Each row below holds a small network's activations on one input, seen along a few directions.
Each table varies a few parts of the input and shows all the possible inputs, shuffled.
A made-up example of a description, with smaller parts first: one of 4 places along a line, together with either a single point or one of 11 places along a line or (one of 2 separate values, together with one of 8 places around a ring).
Shared parts are said once, and a part with two or three values counts as separate values.

Other details of the inputs shift rows strongly along two fixed directions, in all tables alike. That doesn't count.

Rows:
r1: [  5   3  13  12  -8   7 -19  -2   8   0  -9 -20  -8  -6 -10  -9]
r2: [ 67  -3  -3 -33  43 -92 -30   1 -72 -64  61  49 -22  14 -24  63]
r3: [  8 -10  20  -3  -3  17   6  -6   6  -1  -2 -11   2  -1   3  -7]
r4: [ 8  0  9 -8 -4 20  0 -1  2  5 12 -7 14 -5 14 -4]
r5: [  7   3   4  -4 -11  13   4 -10   7   9   8  -4  15  -4  12  -9]
r6: [ 14  -5  13  -2  -8   9   8 -17   5  -1  -6 -11   3  -2   3 -10]
r7: [  5   6  10  19 -13   1   1  -1  -3   8 -11 -12  -2 -18  12   1]
r8: [ 77   5   0 -42  37 -88 -39  -7 -77 -63  79  58  -8  10  -1  66]
r9: [ 12  -4  14   4  -1  14   3  -1   4   5  -5 -21   0  -2  -9  -2]
r10: [-86 -18 -60 -14  20 -20  17  35  21   0 -14  60  -5  37 -25  -7]
r11: [ 11  -5   6   4  -5   9  13  -7   6   0  -3 -20   2  -4  -6  -3]
r12: [  5   2  14   9 -14  11 -21  -9   5  -6 -12  -9  -3   1  -2  -9]
r13: [  4  12  11   5 -13  13 -23  -6   9   1   3  -8  11  -4  12  -5]
r14: [  8  -5  14   0  -8  10   5 -15   4   2  -8 -13   2   3   1 -11]
r15: [  4  -6  14  -1  -8  10   0 -13   4   3  -8  -9   1   4  -2  -6]
r16: [-89  -6 -68 -18  14 -19  10  36  23  10  -4  58   5  34 -11  -6]
r17: [ 10  10   9  11   3   6   3  -2  -5  13 -11 -17  -7 -10   9   1]
r18: [ -4  14  11  19   0   2 -17   4  -2  12 -14 -17 -14 -10  10  -3]
r19: [ 10   3   2  -6 -11  17   7  -9   6   6  10  -8  16  -7  15  -8]
r20: [-80 -14 -68  -8  20 -30  22  36  18   0 -10  51  -8  34 -32  -4]
r21: [-81 -18 -67 -17  17 -26  25  25  22  -6 -11  60  -3  33 -20  -7]
r22: [ -1   9   8   9   7  17   8   8   0  15  -8 -12 -10 -10   8   2]
r23: [  7  -4   8   9 -14   3  -1  -3   8  -5  -7 -16   5 -14  -8  -6]
r24: [  1   6   3   3 -22  12  -6  -5   6  -1   5  -4  24 -11  13 -10]
r25: [ 11  -4  12   5 -21   4  -4 -12   6 -11  -8  -6   9  -9   3  -9]
r26: [  4   8  10  12   7  15   3   3  -4  16 -10 -17  -7 -11   8   3]
r27: [  9   6   5  15   2   7   8  -5  -3  14  -8 -16  -7 -11  12   1]
r28: [  7  -3  12   3  -4   9   2  -3   6   7  -8 -20  -3   0 -10  -4]
r29: [ 15  -3  18   1   0  15   7   1   1   0   1 -20  -2  -3  -7   0]
r30: [ 13  12  15  10   4   6  -1  -4 -10  12  -6 -19 -10 -13   9   6]
r31: [10  1  9 -6 -6 20 -4 -5  2  9  8 -7 15 -5 12 -5]
r32: [  8   6   1  11   1   9  12  -5  -3  12  -6 -14  -6 -12  13   5]
Description of these inputs: one of 4 places along a line, together with either one of 2 separate values or one of 6 places along a line.
Q: The inputs of r6 and r27 match in every part but the place on the line of 4. If r14 is changed in the same way as r6 into r27, which row does it become?
A: r17
Q: Change only the place on the line of 4 in r22. List by row number the other rows that result.
A: r3, r4, r29
Q: Change only the choice among 2 separate values in r23. List by row number the other rows that result.
A: r1
Q: List by row number the other rows that have the place on the line of 4 in common with r24.
A: r4, r5, r8, r13, r16, r19, r31
